M =
-1	1	-4	-3
8	3	12	-11
40	-8	29	-57
M[-3, 0] => -1
M[-1, -4] => 40
M[-3, -1] => -3
M[-2] => [8, 3, 12, -11]

x =
[[  4 -23  26   0   0 -12 -29  -6]
 [ -5  26 -44  29 -40  17 -55   0]
 [-35  47 -14  31  35  27 -39  12]
 [ 17 -39  43 -50  -1   2   0   2]]
x[0, 0] = 4
x[0, 1] = -23
x[:, 6] = [-29, -55, -39, 0]
x[1] = [-5, 26, -44, 29, -40, 17, -55, 0]
x[0] = [4, -23, 26, 0, 0, -12, -29, -6]
x[2, 4] = 35
x[3] = [17, -39, 43, -50, -1, 2, 0, 2]
x[:, 0] = [4, -5, -35, 17]
x[3, 7] = 2
x[:, 3] = [0, 29, 31, -50]
x[2, 2] = -14

grid =
array([[-58,  -9, -49,  61, -55,  67, -28,  -9,  -7,  57, -12,  20,  63,
         -7,  25, -22],
       [-27,  22, -20,  12,  -4,  29,  -4,  16, -34,  36,  45,  58,  47,
          1, -13,  20],
       [-11,  -2,  60,  53,  16,  65, -56,  35,  62, -40, -15,  51, -16,
         20, -16, -54],
       [-24,  36, -33, -28,  48,  32,  34, -47,   6, -17, -44,  58,  50,
         19,  11, -67],
       [ 11, -62,  29,   5,   2, -20,  33,  39,  39,  60,  68, -27,  65,
        -26,  50,  38],
       [ -2,  34, -57,  61, -48,  57, -29, -63, -33,  32,  -4, -15,  16,
         -4, -37,  49],
       [-65,  -8,  -4, -20,   4,  66,  -8,  67,  59, -11,  38,  -6,  68,
        -61,  49, -39],
       [  6, -37,   6, -61,   5,  14,  53, -55, -55,  27, -53, -42, -66,
         35,   8, -25],
       [-65, -55,  46, -20, -51, -14,  30, -47, -19,   2,  10,   2,   5,
         11,  19, -17],
       [ -5, -48,  27, -22,  65,  19, -32, -28,  65,   3, -58, -15,  16,
         61, -59, -42]])
grid[-10,-16] -> -58
grid[-2,13] -> 11
grid[-2,8] -> -19
grid[5,10] -> -4
grid[-3,-4] -> -66
grid[-3,-6] -> -53
grid[9,10] -> -58
grid[-3,7] -> -55
grid[-8] -> [-11, -2, 60, 53, 16, 65, -56, 35, 62, -40, -15, 51, -16, 20, -16, -54]
grid[5,-4] -> 16
grid[8,-10] -> 30
grid[-6,11] -> -27
grid[7,13] -> 35
grid[5,9] -> 32
grid[-2] -> [-65, -55, 46, -20, -51, -14, 30, -47, -19, 2, 10, 2, 5, 11, 19, -17]
grid[-4] -> [-65, -8, -4, -20, 4, 66, -8, 67, 59, -11, 38, -6, 68, -61, 49, -39]
grid[9,9] -> 3
grid[1] -> [-27, 22, -20, 12, -4, 29, -4, 16, -34, 36, 45, 58, 47, 1, -13, 20]
grid[2,3] -> 53
grid[-2,0] -> -65
grid[-3,2] -> 6
grid[4,13] -> -26
grid[-2,11] -> 2
grid[-5] -> [-2, 34, -57, 61, -48, 57, -29, -63, -33, 32, -4, -15, 16, -4, -37, 49]
grid[-6,15] -> 38
grid[3,-16] -> -24
grid[0,10] -> -12
grid[7,15] -> -25
grid[-5,-10] -> -29
grid[4,6] -> 33
grid[9,-1] -> -42
grid[-5,-12] -> -48
grid[3] -> [-24, 36, -33, -28, 48, 32, 34, -47, 6, -17, -44, 58, 50, 19, 11, -67]
grid[:, -16] -> [-58, -27, -11, -24, 11, -2, -65, 6, -65, -5]

a = array([-54, -57,  -7, -59,  38,   0])
a[-6] => -54
a[2] => -7

W = [ 41  70  26 -46  -6 -11]
W[0] = 41
W[5] = -11
W[2] = 26

arr =
 0.10   0.06  -0.08  -0.07
 0.02  -0.04   0.04   0.02
 0.12   0.02  -0.03   0.01
-0.16  -0.16   0.20  -0.08
-0.22  -0.16   0.17  -0.16
arr[0,0] -> 0.10
arr[:, 3] -> [-0.07, 0.02, 0.01, -0.08, -0.16]
arr[2,3] -> 0.01
arr[0,1] -> 0.06
arr[:, 2] -> [-0.08, 0.04, -0.03, 0.20, 0.17]
arr[:, 0] -> [0.10, 0.02, 0.12, -0.16, -0.22]
arr[:, 1] -> [0.06, -0.04, 0.02, -0.16, -0.16]
arr[4,1] -> -0.16
arr[2,2] -> -0.03
arr[3] -> [-0.16, -0.16, 0.20, -0.08]
arr[0,3] -> -0.07
arr[1,3] -> 0.02

B =
[[49 39 47 87 48 44]
 [71 23 14 50 22 48]
 [46 45 24 85 46 48]
 [78 34 21 60 26 50]
 [54 13 62 64 21 60]
 [79 25 37 57 19 55]]
B[-6,-6] => 49
B[-5,-4] => 14
B[1,3] => 50
B[-4,0] => 46
B[-3,-3] => 60
B[-1,1] => 25
B[0] => [49, 39, 47, 87, 48, 44]
B[-6,3] => 87
B[4,-1] => 60
B[2,-4] => 24
B[3] => [78, 34, 21, 60, 26, 50]
B[-3,5] => 50
B[3,-5] => 34
B[1,-5] => 23

data =
[[ 44   7  23  -7 -14   8  21   6   2  22]
 [-19   5 -22   7 -25 -30 -12   1  25 -32]
 [ 44   8  25  -3 -16   9  23  13   3  23]
 [-10  12 -15   3 -28 -29  -8   5  29 -25]
 [ 22 -10  28   4  33  48  19   9 -33  41]
 [ 25  -7  24  -6  23  33  16   0 -26  34]
 [  5  13   0  12 -26 -11   6  21  24  -8]
 [-18  13 -25  -1 -38 -45 -15  -3  36 -39]
 [-47   4 -23  10   2 -17 -20   3  13 -26]
 [ 55  -5  27 -12  -4  19  23  -4 -15  29]
 [  3  14  -1  11 -28 -14   5  20  26 -10]]
data[0, 0]: 44
data[5, 3]: -6
data[10, 2]: -1
data[6, 9]: -8
data[5, 8]: -26
data[10, 3]: 11
data[0, 7]: 6
data[2, 7]: 13
data[7, 3]: -1
data[:, 5]: [8, -30, 9, -29, 48, 33, -11, -45, -17, 19, -14]
data[9, 1]: -5
data[5, 9]: 34
data[1, 5]: -30
data[10, 5]: -14
data[1, 6]: -12
data[3, 3]: 3
data[:, 9]: [22, -32, 23, -25, 41, 34, -8, -39, -26, 29, -10]
data[3, 5]: -29
data[0, 3]: -7
data[6, 1]: 13
data[2, 8]: 3
data[8, 8]: 13
data[3]: [-10, 12, -15, 3, -28, -29, -8, 5, 29, -25]
data[4, 6]: 19
data[4, 8]: -33
data[7, 6]: -15
data[8, 5]: -17
data[2, 3]: -3
data[10, 8]: 26
data[3, 1]: 12
data[8, 6]: -20
data[9, 6]: 23
data[10, 9]: -10
data[3, 6]: -8
data[7, 2]: -25
data[8]: [-47, 4, -23, 10, 2, -17, -20, 3, 13, -26]
data[1]: [-19, 5, -22, 7, -25, -30, -12, 1, 25, -32]
data[10, 1]: 14
data[9, 7]: -4
